Each row below holds a small network's activations on one input, seen along a few directions.
In each table, some parts of the input vary, and every possible input appears once, in random order.
A made-up example of a description, with smaller parts first: one of 8 places around a ring, together with either a single point or one of 9 places around a ring or (one of 3 separate values, together with one of 4 places along a line).
Shared parts are said once, and a part with two or three values counts as separate values.
(in the rows, 128 means zero)

Other details of the inputs shift rows strongly along two fixed directions, in all tables alike. That doesn't count.

A family of inputs:
row 1: [130 123 133 138 173 106  75 104 140 141 165 173]
row 2: [ 89 149  99 125 108  94 106 183  62 183  75 173]
row 3: [164 131 149 118 155 142 179 109 194  81 179  79]
row 4: [169 124 134 112 130 152 188 104 185  78 167 126]
row 5: [ 76 137  82 140 117 108 116 158  64 207  46 134]
row 6: [132 122 139 143 166 115  75 102 130 146 175 170]
row 7: [164 127 139 135 131 172 180 109 197  59 163  84]
row 8: [126 146  78 107  49 162 231 171 132 125  60  64]
row 9: [ 79 155  88 138 114  95 109 173  57 201  63 125]
row 10: [124 107 208 107 152 122  51  67 107 132 131 138]
row 11: [123 107 200  98 158 109  47  74 122 128 123 137]
row 12: [133 118 138 156 160 109  64 123 132 121 168 173]
row 13: [126 118 139 149 187 115  76  94 133 159 161 128]
row 14: [130 145  81 108  64 155 237 151 124 136  58  70]
row 15: [121 100 205  99 169 122  52  70 110 119 112 146]
row 16: [180 141 151 109 123 156 184 119 189  72 186 116]
row 17: [ 92 159  97 129  92  93 104 181  64 189  84 159]
row 18: [119 100 200  98 159 103  52  69 116 122 122 138]
row 19: [133 135 143 134 175  96  71 124 137 133 170 170]
row 20: [128 106 136 141 173 111  75 118 126 123 166 180]
row 21: [121 141  89 120  48 178 243 178 126  98  57  78]
row 22: [ 67 132  76 141 102  96 102 174  53 203  56 129]
row 23: [174 115 137 126 108 154 187 127 185  54 172 118]
row 24: [132 117 143 160 155 111  65 120 127 122 175 171]
row 25: [130 110 132 145 169 105  73 115 125 124 169 175]
row 26: [119 109 128 151 189 113  73 102 128 134 156 137]
row 27: [ 65 137  81 154  91 102 104 179  49 188  56 131]
row 28: [175 119 143 122 137 179 186  97 196  69 181  77]
row 29: [174 117 138 127 110 162 193 125 184  49 168 121]
row 30: [ 91 146  88 131  88 102 112 163  69 195  78 160]
row 31: [131 118 140 152 185 120  74  93 128 161 163 130]
row 32: [165 133 150 118 162 160 185 109 193  72 169  91]
row 33: [131 117 136 146 160 108  68 114 131 131 177 169]
row 34: [121 115 135 151 181 118  66 105 130 143 164 131]
row 35: [116  98 203  98 163 115  55  65 107 121 119 143]
row 36: [119 110 134 147 191 102  81  93 136 153 159 130]
row 37: [134 115 138 148 159 115  68 114 125 134 178 170]
row 38: [129 105 142 155 167 116  71 124 124 115 165 183]
row 39: [125 144  88 122  49 170 239 169 129  98  67  71]
row 40: [ 83 159  99 142 108 102  96 174  55 212  74 123]
row 41: [168 140 147 119 153 152 173 110 199  84 172  79]
row 42: [ 91 153  94 128 102  89 106 181  61 183  78 166]
row 43: [125 120 134 150 191 112  74  93 140 157 154 131]
row 44: [126 151  91 123  39 171 227 170 126 110  73  68]
row 45: [179 121 145 130 107 170 182 121 183  60 179 120]
row 46: [180 123 131 108 114 159 191 118 200  58 171 113]
row 47: [ 80 159  95 139 109  97  97 176  59 211  71 121]
row 48: [135 141  81  99  34 147 229 180 127 113  80 105]
row 49: [ 72 140 141  89  47 110 103 148  35 194   7 119]
row 50: [168 111 138 116 147 178 203 101 203  52 164  87]
row 51: [130 129 142 135 173  92  77 122 130 132 175 168]
row 52: [166 121 136 109 133 158 190 110 183  79 160 132]
row 53: [123 147  79  98  40 138 227 170 119 136  70 111]
row 54: [132 149  96 127  45 176 220 167 123 112  78  72]
Each input here is: one of 6 places along a line, together with either a single point or (one of 2 separate values, together with one of 4 places along a line).
- The inputs of row 33 and row 37 match in every part but the place on the line of 6. If row 34 is changed in the same way as row 33 into row 37, which row does it become? => row 28
- Which other rows does row 38 become when the choice among 2 separate values takes its other values? List them by row number. => row 21
- Which other rows does row 7 become when the choice among 2 separate values takes its other values? List them by row number. => row 12
- Which other rows does row 17 become when the place on the line of 6 takes its other values? List them by row number. => row 2, row 16, row 19, row 42, row 51
